A small network was shown many inputs. Here are its activations along a few directions, one row for each input.
In each table, some parts of the input vary, and every possible input appears once, in random order.
Descriptions start from the smaller parts, as in this example, which fits no table here: one of 5 places around a ring, together with either a single point or (one of 2 separate values, together with one of 4 places along a line) or one of 11 places along a line.
Shared parts are said once, and a part with two or three values counts as separate values.
(in the rows, 128 means zero)

Rows:
R1: [ 93 109 181 122 172 123 145 140 192 103 118]
R2: [100 102 174 124 175 147 152 139 186 110 117]
R3: [190 146  70 182  71  63  95 153 135 180 105]
R4: [ 63 107 156  85 137 127  37 125 125  59 247]
R5: [121 142 126  95 141 166 149  87  79 111 136]
R6: [193 135  65 196  78  99 140 148 111 210  71]
R7: [124  95 112 163  81  67  27 179 153 113 218]
R8: [161 124 103 157 120 130 173 140 125 180  77]
R9: [ 93 106 127  94 104 115  28 131 103  76 247]
R10: [196 152  82 176  54  62  92 156 133 167 102]
R11: [104 110 163 119 183 167 201 129 181 143  81]
R12: [161 121 107 168 114 114 151 146 130 161 104]
R13: [ 99  98 174 131 174 147 176 136 179 117 107]
R14: [167 138 121 146  92  87 107 151 143 136 111]
R15: [115 141 121  87 141 181 162  88  74 123 110]
R16: [194 134  72 198  74  87 127 150 117 199  94]
R17: [154 111  78 198  52  36   7 187 144 142 210]
R18: [119 148 124  90 150 181 177  84  76 128 111]
R19: [ 66  64 173 133 144  97  57 175 200  72 213]
R20: [119 142 129  89 140 162 128  94  84 103 147]
R21: [124 159 140  75 118 139 115  97  97  86 145]
R22: [100 154 170  69 147 150 124  98 111  72 142]
R23: [ 87 140 157  83 172 175 143  93 101  87 144]
R24: [ 99  99 165 126 177 164 190 134 177 136  81]
R25: [194 141  64 193  87 104 154 144 114 219  70]
R26: [104 118 188 112 154 123 136 142 196  94 116]
R27: [ 91 147 153  80 178 191 190  80  96 114 113]
R28: [ 91 138 157  89 170 178 162  89 101  93 135]
R29: [158 132 109 151 106  88 122 147 143 143 114]
R30: [154 123 100 163 118 129 160 143 120 172  77]
R31: [194 139  70 192  76  82 103 156 123 187 105]
R32: [ 92 144 159  72 162 153 135  95 114  86 144]
R33: [158 126 109 158 112 112 126 145 132 150 113]
R34: [117 153 129  79 132 142 114  96  94  99 146]
R35: [ 85 140 153  83 171 190 173  83  91 108 109]
Question: The inputs of R26 and R22 match in every part but one. If R24 is changed in the same way as R26 into R22, which row does it become?
Answer: R35
Question: What is each input in this table made of?
Answer: one of 5 places along a line, together with either a single point or one of 6 places along a line
Question: Which other rows does R18 become when the place on the line of 5 takes its other values? List them by row number.
Answer: R8, R11, R25, R27
Question: List by row number the other rows that have the place on the line of 5 in common with R8.
Answer: R7, R12, R14, R29, R30, R33
Question: List by row number the other rows that have the place on the line of 5 in common with R10.
Answer: R3, R6, R16, R17, R25, R31

Rows:
R36: [178 127 108 192  88  79 108 172 161 186 102]
R37: [141 123 112 148 104  98 102 133 128 132 139]
R38: [118 119 139 110 134 151 101 125 125  95 170]
R39: [ 75 121 150  91 134 168  95 127 116  74 196]
R40: [173 129 109 166  93  87 111 170 140 146 121]
R41: [101 118 157  88 128 131 105 114 120  79 179]
R42: [132 123 123 135 112 112  99 124 128 123 143]
R43: [104 126 167 106 154 149 172 131 133 111  71]
R44: [140 131  98 135 109  82 106 164 131 148 133]
R45: [170 194  62 106  90 149 155  76  20 172  80]
R46: [ 70 156 172  60 188 161 176  74 146  94 110]
R47: [135 129 124 137 127 114 101 120 125 107 152]
R48: [103 136 154 103 187 179 180  91 135 114  97]
R49: [108 120 129 120 150 128  84 128 111 115 164]
R50: [139  96 137 129 143 168 191 149 175 134  90]
R51: [168 130 110 178  82  83 108 160 150 172 116]
R52: [118  99 124 172 153 139 181 119 131 174 113]
Question: What is each input in this table made of?
Answer: either a single point or one of 5 places along a line or one of 11 places along a line
Question: Start at R36 and move only the place on the line of 11, one step at a time. The first step leads to R51. Which rows follow, in order?
Answer: R40, R44, R37, R42, R47, R49, R38, R41, R39

Rows:
R53: [219 146  68 190  66 101 159 153 114 207  52]
R54: [ 98 114 170 127 190 155 184 118 160 126 107]
R55: [179 133  46 191  47  52  37 156  99 178 169]
R56: [103 130 130  88 131 163 109 104  85  96 184]
R57: [ 99  95 162 118 153 134 110 144 169  92 175]
R58: [111 128 152  91 134 142 102 117 113  76 174]
R59: [203 110  77 218  85  96 169 183 170 219  52]
R60: [ 99 108 156 130 181 148 158 129 160 119 111]
R61: [105 143 167 101 171 152 176 104 139 112 104]
R62: [119 155 144  99 164 149 151  99 110 113 105]
R63: [112 149 123  93 159 166 154  84  81 127 120]
R64: [ 98 108 160 131 165 144 142 142 165 119 120]
R65: [ 97  95 161 133 149 133 123 148 163  89 158]
R66: [111 149 158  93 166 161 175  92 106 119 105]
R67: [216 143  46 187  66 113 163 136  88 216  61]
R68: [172  96  77 219  62  28  43 200 176 182 158]
R69: [ 99 134 127  94 133 170 125  98  90 117 142]
R70: [208 138  73 196  70 100 163 169 150 209  50]
R71: [106 150 138  97 168 178 176  74  78 123 116]
R72: [116 139 154 101 165 132 158 107 143 116 105]
R73: [109 136 151 100 143 131 137 124 148 114 115]
R74: [110 134 147  94 134 145 120 106 116 102 132]
R75: [100 125 125  93 126 156 122 110  83  97 172]
R76: [111 134 150 101 132 137 113 125 109  79 157]
R77: [ 94  98 158 125 158 140 126 139 167 110 136]
R78: [104 121 153 106 131 130 117 132 140  82 158]
R79: [100 121 154  99 135 139 121 121 143 101 133]
R80: [119 146 144  98 141 139 136 107 113 113 115]
R81: [101 120 162  93 135 137 108 129 153  82 171]
R82: [105 140 119  92 138 168 140  98  84 124 130]
R83: [194 137  71 195  47  25  37 169 123 167 155]
R84: [179 124  74 199  48  30  41 180 159 169 153]
Question: The inputs of R55 and R68 match in every part but one. If R71 is changed in the same way as R55 into R68, which row does it become?
Answer: R54
Question: What is each input in this table made of?
Answer: one of 4 places along a line, together with either one of 2 separate values or one of 6 places along a line
Question: Which other rows does R81 become when the place on the line of 4 takes its other values? List them by row number.
Answer: R56, R57, R58
Question: Which other rows does R80 become when the place on the line of 6 takes its other values? List them by row number.
Answer: R58, R62, R66, R74, R76
Question: List by row number the other rows that have the place on the line of 4 in common with R72.
Answer: R61, R70, R73, R78, R79, R81, R84

Rows:
R85: [104  68  78 194 130 104 104 175 157 179 174]
R86: [133 130 120 139  97 147 174 104  81 129 129]
R87: [103  80 124 184 131  89 122 149 126 161 188]
R88: [ 70 104 146  82 175 166 100  74  94 116 199]
R89: [126 129 133  61 149 191 169  61  47  92 141]
R90: [251 224  18 206  33  64 133 130  37 251  13]
R91: [158 127  92 144 116 153 157 148 106 159 113]
R92: [147 133 146 149 166 129 197 144 188 144  65]
R93: [171  78  82 168  95 160 138 155 118 172  99]
R94: [109 159 150  86 102  97  49 132 141  64 160]
R95: [126 135 170 128  67  79  46 142 143  84 159]
R96: [106 158 177  40 189 173 208  75 152 103  99]
R97: [ 52 116 124 111 154 142 111 122 109 134 177]
R98: [126 150 177 139 170 132 207 114 161 118  71]
R99: [119 160 154  49 134 109  57 117 116  38 192]
R100: [103 156 171  93 198 161 201 108 148  98  51]
R101: [148  96 142 168 142 144 167 161 203 173  30]
R102: [106 140 107  81 126 199 153 107  77 121 104]
R103: [ 98  99 126 155 159 125 102 113 118 135 191]
R104: [162 134 149 152  84  59  57 177 165  99 171]
R105: [169 110 104 161  71  66  37 180 201 118 163]
Question: What is each input in this table made of?
Answer: either a single point or (one of 4 places along a line, together with one of 5 places along a line)
